A small network was trained on invented records. Each row is its activation on one of them, seen along a few directions.
Each row is followed by the record's values for the fields Y, V, B, J, W.
A field that a record lacks is written none.
The largest differences between rows may come from other fields.
(in the rows, 500 means zero)
Strong random noise was added to every row along 4 fixed directions; ignore it. To show where, here is one row again and again, with new noise each time:
| 469 | 541 | 519 | 593 | 594 | 389 | 414 | 501 | 534 | 529 | 435 | 460 | 461 | 459 | 538 | 493 | 658 | 406 | 320 | 636 | 605 | 552 | 536 | 526 | 575 |
| 566 | 340 | 425 | 517 | 489 | 485 | 617 | 622 | 197 | 608 | 532 | 587 | 294 | 572 | 624 | 579 | 671 | 712 | 374 | 612 | 488 | 431 | 185 | 632 | 405 |
| 266 | 479 | 490 | 604 | 421 | 359 | 598 | 520 | 225 | 329 | 415 | 566 | 318 | 711 | 768 | 417 | 415 | 405 | 259 | 658 | 500 | 237 | 250 | 610 | 579 |
| 487 | 541 | 549 | 562 | 663 | 356 | 368 | 523 | 605 | 605 | 380 | 427 | 466 | 474 | 501 | 456 | 594 | 388 | 308 | 600 | 537 | 549 | 488 | 543 | 548 |
| 657 | 435 | 483 | 399 | 622 | 514 | 456 | 521 | 557 | 667 | 503 | 520 | 502 | 470 | 409 | 555 | 642 | 598 | 525 | 480 | 509 | 646 | 478 | 558 | 428 |
| 377 | 506 | 524 | 563 | 548 | 357 | 483 | 522 | 423 | 473 | 388 | 499 | 396 | 610 | 629 | 426 | 471 | 395 | 295 | 610 | 495 | 384 | 352 | 584 | 554 |

| 661 | 449 | 480 | 538 | 510 | 514 | 537 | 591 | 392 | 644 | 561 | 532 | 441 | 350 | 469 | 596 | 788 | 616 | 495 | 512 | 606 | 610 | 516 | 465 | 403 |  <Y:y2 V:v3 B:b3 J:j1 W:w2>
| 511 | 500 | 450 | 513 | 415 | 510 | 520 | 519 | 403 | 480 | 613 | 550 | 552 | 369 | 478 | 609 | 821 | 581 | 603 | 528 | 691 | 648 | 723 | 381 | 508 |  <Y:y2 V:v3 B:b3 J:j2 W:w3>
| 254 | 610 | 554 | 578 | 500 | 343 | 437 | 485 | 439 | 373 | 391 | 524 | 476 | 558 | 580 | 381 | 406 | 322 | 367 | 550 | 576 | 352 | 520 | 463 | 599 |  <Y:y2 V:v3 B:b3 J:j2 W:w2>
| 404 | 595 | 498 | 698 | 621 | 372 | 322 | 538 | 604 | 632 | 395 | 374 | 453 | 376 | 497 | 481 | 715 | 408 | 222 | 661 | 619 | 558 | 566 | 471 | 591 |  <Y:y2 V:v1 B:b3 J:j2 W:w3>
| 469 | 459 | 452 | 524 | 439 | 519 | 544 | 489 | 423 | 470 | 479 | 491 | 409 | 547 | 558 | 469 | 379 | 500 | 497 | 472 | 387 | 393 | 375 | 527 | 483 |  <Y:y2 V:v3 B:b2 J:j1 W:w3>
| 354 | 586 | 561 | 526 | 398 | 442 | 587 | 484 | 541 | 243 | 435 | 508 | 604 | 580 | 642 | 406 | 302 | 315 | 553 | 435 | 499 | 387 | 589 | 397 | 561 |  <Y:y2 V:v2 B:b2 J:j1 W:w3>
| 485 | 534 | 515 | 612 | 577 | 444 | 369 | 421 | 662 | 528 | 499 | 383 | 503 | 481 | 497 | 469 | 557 | 409 | 292 | 599 | 591 | 521 | 674 | 566 | 679 |  <Y:y1 V:v1 B:b2 J:j1 W:w3>
| 392 | 463 | 508 | 737 | 451 | 406 | 482 | 569 | 432 | 382 | 423 | 469 | 505 | 589 | 611 | 437 | 325 | 358 | 383 | 559 | 361 | 378 | 274 | 512 | 486 |  <Y:y2 V:v1 B:b2 J:j2 W:w2>
| 501 | 408 | 423 | 490 | 427 | 594 | 601 | 497 | 390 | 473 | 514 | 561 | 468 | 561 | 542 | 551 | 520 | 584 | 557 | 468 | 502 | 464 | 445 | 515 | 417 |  <Y:y2 V:v1 B:b3 J:j1 W:w3>
| 510 | 524 | 465 | 681 | 543 | 476 | 352 | 511 | 607 | 580 | 470 | 437 | 482 | 396 | 520 | 532 | 639 | 399 | 324 | 617 | 543 | 548 | 488 | 489 | 548 |  <Y:y2 V:v1 B:b3 J:j2 W:w2>
| 551 | 402 | 493 | 405 | 537 | 512 | 532 | 585 | 511 | 566 | 453 | 478 | 551 | 605 | 408 | 449 | 281 | 499 | 595 | 378 | 289 | 493 | 338 | 547 | 343 |  <Y:y2 V:v1 B:b2 J:j1 W:w3>
| 417 | 513 | 512 | 670 | 543 | 485 | 396 | 512 | 568 | 417 | 482 | 449 | 468 | 502 | 578 | 435 | 373 | 349 | 287 | 575 | 460 | 432 | 441 | 588 | 622 |  <Y:y2 V:v1 B:b2 J:j1 W:w2>
| 549 | 458 | 442 | 483 | 478 | 611 | 571 | 469 | 471 | 478 | 609 | 560 | 527 | 347 | 478 | 649 | 717 | 565 | 613 | 556 | 636 | 621 | 672 | 429 | 477 |  <Y:y2 V:v2 B:b3 J:j1 W:w2>
| 488 | 543 | 503 | 448 | 553 | 447 | 579 | 483 | 487 | 514 | 516 | 547 | 449 | 485 | 469 | 506 | 634 | 542 | 532 | 579 | 671 | 516 | 565 | 413 | 474 |  <Y:y1 V:v2 B:b2 J:j2 W:w2>
| 424 | 546 | 498 | 445 | 451 | 527 | 573 | 385 | 508 | 314 | 525 | 551 | 557 | 467 | 493 | 504 | 461 | 415 | 588 | 496 | 562 | 532 | 681 | 422 | 531 |  <Y:y2 V:v2 B:b2 J:j1 W:w2>
| 605 | 444 | 477 | 463 | 431 | 586 | 587 | 498 | 505 | 530 | 587 | 574 | 521 | 370 | 442 | 587 | 619 | 632 | 644 | 448 | 474 | 591 | 545 | 458 | 378 |  <Y:y2 V:v2 B:b2 J:j1 W:w2>
| 376 | 604 | 537 | 498 | 434 | 578 | 395 | 364 | 749 | 242 | 476 | 508 | 755 | 582 | 430 | 427 | 158 | 195 | 641 | 338 | 377 | 509 | 642 | 472 | 595 |  <Y:y2 V:v1 B:b2 J:j2 W:w2>
| 432 | 484 | 486 | 478 | 354 | 582 | 677 | 486 | 359 | 346 | 585 | 647 | 524 | 567 | 586 | 544 | 505 | 572 | 693 | 513 | 540 | 498 | 490 | 385 | 466 |  <Y:y1 V:v2 B:b2 J:j2 W:w2>
| 628 | 496 | 449 | 520 | 503 | 656 | 408 | 379 | 571 | 588 | 604 | 463 | 525 | 484 | 400 | 525 | 496 | 521 | 427 | 528 | 492 | 577 | 585 | 625 | 587 |  <Y:none V:v1 B:b2 J:j1 W:w2>
| 408 | 565 | 432 | 525 | 329 | 633 | 531 | 303 | 567 | 178 | 646 | 547 | 624 | 561 | 594 | 515 | 265 | 418 | 603 | 380 | 427 | 496 | 600 | 498 | 626 |  <Y:y2 V:none B:b2 J:j1 W:w2>
| 439 | 478 | 564 | 269 | 641 | 368 | 516 | 590 | 476 | 612 | 383 | 521 | 420 | 627 | 490 | 417 | 372 | 487 | 489 | 467 | 393 | 386 | 341 | 532 | 381 |  <Y:y2 V:v2 B:b3 J:j1 W:w2>
| 433 | 504 | 433 | 393 | 418 | 552 | 544 | 468 | 484 | 433 | 550 | 608 | 547 | 538 | 472 | 490 | 483 | 501 | 690 | 427 | 543 | 496 | 577 | 445 | 492 |  <Y:y2 V:v3 B:b3 J:j2 W:w2>
| 486 | 525 | 450 | 710 | 477 | 515 | 437 | 479 | 461 | 470 | 481 | 395 | 442 | 453 | 577 | 506 | 536 | 431 | 261 | 591 | 491 | 436 | 429 | 568 | 612 |  <Y:y2 V:v1 B:b2 J:j1 W:w3>
| 302 | 659 | 579 | 581 | 484 | 376 | 505 | 356 | 567 | 274 | 496 | 454 | 532 | 529 | 574 | 414 | 451 | 275 | 413 | 619 | 657 | 413 | 720 | 459 | 689 |  <Y:y1 V:v2 B:b2 J:j1 W:w2>
| 672 | 484 | 502 | 513 | 587 | 570 | 439 | 519 | 590 | 650 | 477 | 459 | 546 | 421 | 408 | 542 | 524 | 536 | 482 | 427 | 423 | 580 | 430 | 536 | 427 |  <Y:y2 V:none B:b3 J:j1 W:w2>
| 574 | 404 | 409 | 411 | 394 | 691 | 625 | 384 | 375 | 413 | 686 | 592 | 526 | 601 | 482 | 590 | 564 | 641 | 618 | 479 | 582 | 505 | 645 | 525 | 494 |  <Y:none V:v1 B:b2 J:j1 W:w3>
| 319 | 488 | 606 | 446 | 357 | 497 | 672 | 515 | 283 | 262 | 524 | 590 | 521 | 589 | 609 | 474 | 414 | 506 | 644 | 454 | 549 | 379 | 481 | 360 | 382 |  <Y:y1 V:v2 B:b2 J:j1 W:w2>
| 662 | 424 | 391 | 522 | 397 | 681 | 429 | 405 | 543 | 501 | 701 | 579 | 618 | 385 | 408 | 626 | 632 | 669 | 571 | 432 | 492 | 619 | 560 | 581 | 555 |  <Y:y2 V:none B:b2 J:j2 W:w2>
| 498 | 426 | 497 | 284 | 582 | 471 | 584 | 534 | 517 | 588 | 395 | 540 | 474 | 603 | 447 | 410 | 317 | 544 | 590 | 389 | 359 | 445 | 363 | 509 | 391 |  <Y:y2 V:v2 B:b3 J:j1 W:w3>
| 515 | 514 | 459 | 518 | 493 | 591 | 436 | 394 | 549 | 452 | 516 | 498 | 579 | 516 | 489 | 502 | 424 | 435 | 471 | 439 | 495 | 497 | 542 | 555 | 544 |  <Y:y2 V:v1 B:b3 J:j1 W:w2>
| 483 | 502 | 532 | 488 | 634 | 423 | 461 | 549 | 578 | 638 | 404 | 426 | 444 | 485 | 509 | 473 | 400 | 447 | 430 | 519 | 387 | 437 | 338 | 559 | 459 |  <Y:y2 V:v2 B:b3 J:j1 W:w2>
| 417 | 455 | 552 | 604 | 445 | 405 | 635 | 630 | 365 | 335 | 447 | 531 | 521 | 519 | 598 | 488 | 526 | 450 | 566 | 573 | 498 | 465 | 444 | 316 | 419 |  <Y:y2 V:v2 B:b2 J:j2 W:w3>
| 420 | 561 | 484 | 501 | 424 | 503 | 535 | 438 | 492 | 293 | 530 | 474 | 573 | 452 | 551 | 509 | 494 | 381 | 565 | 556 | 556 | 508 | 644 | 412 | 592 |  <Y:y2 V:v2 B:b2 J:j1 W:w2>
| 309 | 534 | 504 | 473 | 372 | 469 | 580 | 482 | 346 | 302 | 474 | 582 | 536 | 627 | 633 | 477 | 333 | 466 | 552 | 519 | 427 | 383 | 415 | 494 | 545 |  <Y:y2 V:v2 B:b3 J:j2 W:w2>
| 566 | 479 | 402 | 546 | 465 | 590 | 462 | 424 | 461 | 467 | 597 | 502 | 452 | 501 | 501 | 581 | 536 | 542 | 421 | 525 | 506 | 432 | 450 | 639 | 549 |  <Y:y2 V:v1 B:b2 J:j1 W:w2>
| 354 | 498 | 570 | 520 | 501 | 393 | 572 | 497 | 432 | 425 | 436 | 453 | 452 | 644 | 618 | 382 | 315 | 418 | 428 | 533 | 421 | 298 | 381 | 525 | 542 |  <Y:y1 V:v2 B:b2 J:j1 W:w3>
| 485 | 459 | 444 | 496 | 417 | 595 | 566 | 469 | 336 | 438 | 549 | 585 | 486 | 548 | 559 | 514 | 473 | 557 | 473 | 470 | 472 | 408 | 398 | 541 | 477 |  <Y:y2 V:none B:b3 J:j1 W:w2>
| 626 | 433 | 451 | 545 | 551 | 537 | 453 | 530 | 421 | 642 | 534 | 487 | 411 | 400 | 456 | 553 | 594 | 610 | 410 | 511 | 465 | 513 | 422 | 565 | 460 |  <Y:y2 V:v3 B:b2 J:j1 W:w2>
| 462 | 458 | 449 | 481 | 425 | 570 | 586 | 476 | 386 | 454 | 545 | 572 | 485 | 526 | 553 | 551 | 501 | 579 | 559 | 460 | 452 | 462 | 441 | 492 | 400 |  <Y:y2 V:none B:b3 J:j1 W:w2>
| 505 | 441 | 454 | 313 | 527 | 611 | 540 | 370 | 522 | 497 | 522 | 566 | 468 | 574 | 429 | 516 | 399 | 567 | 651 | 394 | 512 | 508 | 616 | 554 | 556 |  <Y:y1 V:v3 B:b2 J:j1 W:w3>
| 510 | 543 | 493 | 461 | 478 | 560 | 539 | 415 | 504 | 445 | 503 | 501 | 554 | 472 | 469 | 508 | 493 | 480 | 498 | 462 | 570 | 472 | 601 | 514 | 609 |  <Y:y2 V:v2 B:b3 J:j1 W:w3>
| 689 | 444 | 487 | 503 | 715 | 479 | 364 | 605 | 633 | 805 | 419 | 389 | 478 | 450 | 421 | 518 | 477 | 605 | 409 | 429 | 358 | 537 | 321 | 605 | 347 |  <Y:y2 V:v1 B:b3 J:j1 W:w2>
| 519 | 520 | 523 | 662 | 636 | 356 | 376 | 590 | 445 | 715 | 405 | 353 | 380 | 395 | 550 | 512 | 759 | 471 | 254 | 709 | 593 | 516 | 527 | 533 | 555 |  <Y:none V:v3 B:b3 J:j1 W:w3>
| 517 | 467 | 456 | 564 | 507 | 531 | 494 | 528 | 370 | 534 | 526 | 523 | 445 | 469 | 530 | 550 | 527 | 522 | 447 | 524 | 519 | 412 | 434 | 541 | 491 |  <Y:y2 V:v3 B:b3 J:j1 W:w2>
| 392 | 533 | 528 | 686 | 383 | 510 | 502 | 436 | 506 | 355 | 527 | 420 | 524 | 458 | 626 | 479 | 457 | 410 | 421 | 596 | 513 | 425 | 505 | 408 | 609 |  <Y:y1 V:v2 B:b2 J:j1 W:w3>
| 500 | 427 | 430 | 392 | 343 | 584 | 575 | 451 | 375 | 343 | 587 | 625 | 550 | 600 | 553 | 519 | 424 | 564 | 644 | 417 | 406 | 482 | 448 | 506 | 434 |  <Y:y2 V:none B:b2 J:j2 W:w2>

Which values does each new row have?
| 572 | 505 | 472 | 533 | 536 | 559 | 430 | 427 | 657 | 681 | 570 | 464 | 491 | 497 | 389 | 545 | 495 | 539 | 419 | 506 | 460 | 543 | 550 | 685 | 564 |  <Y:none V:v1 B:b2 J:j1 W:w2>
| 509 | 485 | 465 | 586 | 458 | 474 | 495 | 505 | 459 | 467 | 524 | 463 | 493 | 513 | 581 | 567 | 526 | 446 | 397 | 534 | 497 | 426 | 447 | 563 | 529 |  <Y:y2 V:v1 B:b3 J:j1 W:w2>
| 582 | 501 | 470 | 446 | 415 | 621 | 462 | 354 | 611 | 369 | 564 | 509 | 685 | 451 | 476 | 537 | 385 | 462 | 691 | 432 | 406 | 613 | 623 | 488 | 557 |  <Y:y2 V:v2 B:b2 J:j1 W:w2>
| 516 | 451 | 470 | 616 | 559 | 420 | 414 | 558 | 477 | 578 | 432 | 473 | 407 | 482 | 519 | 462 | 584 | 493 | 292 | 612 | 483 | 470 | 369 | 582 | 491 |  <Y:y2 V:v1 B:b2 J:j2 W:w2>
| 403 | 601 | 558 | 625 | 573 | 376 | 419 | 505 | 603 | 546 | 363 | 378 | 470 | 435 | 549 | 430 | 414 | 356 | 362 | 568 | 438 | 436 | 419 | 471 | 502 |  <Y:y2 V:v2 B:b3 J:j1 W:w2>
| 384 | 544 | 490 | 453 | 370 | 554 | 632 | 391 | 378 | 291 | 504 | 562 | 526 | 584 | 577 | 463 | 367 | 437 | 506 | 464 | 544 | 344 | 537 | 519 | 629 |  <Y:y2 V:v2 B:b3 J:j1 W:w3>
| 507 | 422 | 442 | 507 | 459 | 568 | 573 | 490 | 411 | 506 | 584 | 564 | 438 | 464 | 562 | 606 | 548 | 545 | 544 | 498 | 512 | 502 | 479 | 534 | 506 |  <Y:y2 V:v3 B:b3 J:j1 W:w2>
| 629 | 382 | 535 | 368 | 557 | 588 | 510 | 477 | 508 | 611 | 550 | 538 | 488 | 588 | 436 | 478 | 326 | 596 | 612 | 354 | 325 | 508 | 389 | 574 | 428 |  <Y:y1 V:v3 B:b2 J:j1 W:w2>
| 404 | 591 | 584 | 582 | 485 | 464 | 429 | 458 | 620 | 370 | 497 | 494 | 588 | 513 | 554 | 443 | 375 | 352 | 550 | 482 | 494 | 564 | 624 | 392 | 614 |  <Y:y1 V:v3 B:b2 J:j2 W:w2>
| 594 | 567 | 454 | 572 | 507 | 583 | 427 | 410 | 507 | 552 | 543 | 456 | 476 | 394 | 478 | 552 | 693 | 493 | 424 | 567 | 650 | 567 | 650 | 507 | 646 |  <Y:none V:v3 B:b3 J:j1 W:w3>
| 502 | 451 | 415 | 593 | 386 | 591 | 568 | 494 | 385 | 347 | 570 | 558 | 484 | 516 | 605 | 550 | 487 | 541 | 490 | 507 | 500 | 454 | 466 | 551 | 470 |  <Y:y2 V:v1 B:b2 J:j1 W:w2>
| 511 | 585 | 585 | 437 | 614 | 400 | 461 | 492 | 631 | 565 | 453 | 445 | 571 | 460 | 438 | 440 | 529 | 382 | 512 | 545 | 582 | 606 | 618 | 392 | 492 |  <Y:y1 V:v2 B:b2 J:j1 W:w2>
| 457 | 476 | 503 | 529 | 472 | 456 | 517 | 611 | 335 | 517 | 476 | 522 | 404 | 527 | 522 | 506 | 545 | 599 | 496 | 490 | 431 | 424 | 342 | 503 | 437 |  <Y:y2 V:v3 B:b2 J:j2 W:w3>
| 461 | 469 | 506 | 328 | 387 | 564 | 681 | 492 | 414 | 259 | 537 | 628 | 544 | 653 | 478 | 464 | 332 | 506 | 822 | 340 | 420 | 517 | 511 | 442 | 428 |  <Y:y2 V:v3 B:b2 J:j2 W:w3>
| 441 | 586 | 400 | 470 | 393 | 669 | 377 | 195 | 653 | 345 | 637 | 532 | 597 | 570 | 471 | 476 | 384 | 409 | 463 | 524 | 617 | 521 | 849 | 584 | 754 |  <Y:none V:v1 B:b2 J:j1 W:w2>
| 563 | 443 | 492 | 342 | 425 | 626 | 537 | 373 | 612 | 482 | 579 | 574 | 577 | 477 | 410 | 522 | 413 | 566 | 676 | 360 | 432 | 537 | 619 | 510 | 448 |  <Y:y2 V:v2 B:b2 J:j1 W:w2>
| 459 | 462 | 479 | 600 | 425 | 493 | 565 | 526 | 319 | 459 | 551 | 550 | 375 | 502 | 574 | 468 | 649 | 573 | 327 | 678 | 621 | 428 | 461 | 531 | 626 |  <Y:y1 V:v2 B:b2 J:j2 W:w3>
| 543 | 483 | 442 | 503 | 450 | 501 | 543 | 461 | 377 | 458 | 561 | 523 | 490 | 484 | 530 | 574 | 574 | 538 | 555 | 518 | 566 | 503 | 545 | 499 | 473 |  <Y:y2 V:v3 B:b3 J:j1 W:w2>
| 539 | 454 | 538 | 665 | 370 | 549 | 542 | 527 | 388 | 401 | 626 | 488 | 525 | 330 | 573 | 552 | 696 | 549 | 523 | 640 | 630 | 579 | 493 | 397 | 483 |  <Y:y1 V:v2 B:b2 J:j1 W:w2>
| 468 | 456 | 459 | 540 | 459 | 446 | 588 | 549 | 353 | 440 | 503 | 502 | 445 | 483 | 580 | 469 | 549 | 513 | 444 | 606 | 505 | 453 | 413 | 506 | 511 |  <Y:y2 V:v2 B:b2 J:j1 W:w3>
| 585 | 441 | 450 | 538 | 559 | 477 | 483 | 547 | 420 | 619 | 495 | 455 | 439 | 489 | 511 | 568 | 573 | 570 | 387 | 544 | 477 | 493 | 386 | 575 | 422 |  <Y:y2 V:v1 B:b3 J:j1 W:w2>
| 602 | 483 | 513 | 509 | 547 | 492 | 473 | 569 | 611 | 593 | 482 | 422 | 560 | 403 | 490 | 503 | 496 | 533 | 507 | 426 | 416 | 557 | 514 | 509 | 466 |  <Y:y2 V:v2 B:b2 J:j1 W:w3>
| 585 | 442 | 515 | 630 | 562 | 518 | 515 | 580 | 366 | 660 | 567 | 463 | 405 | 408 | 510 | 578 | 605 | 606 | 442 | 596 | 524 | 539 | 345 | 568 | 481 |  <Y:y1 V:v3 B:b3 J:j1 W:w2>
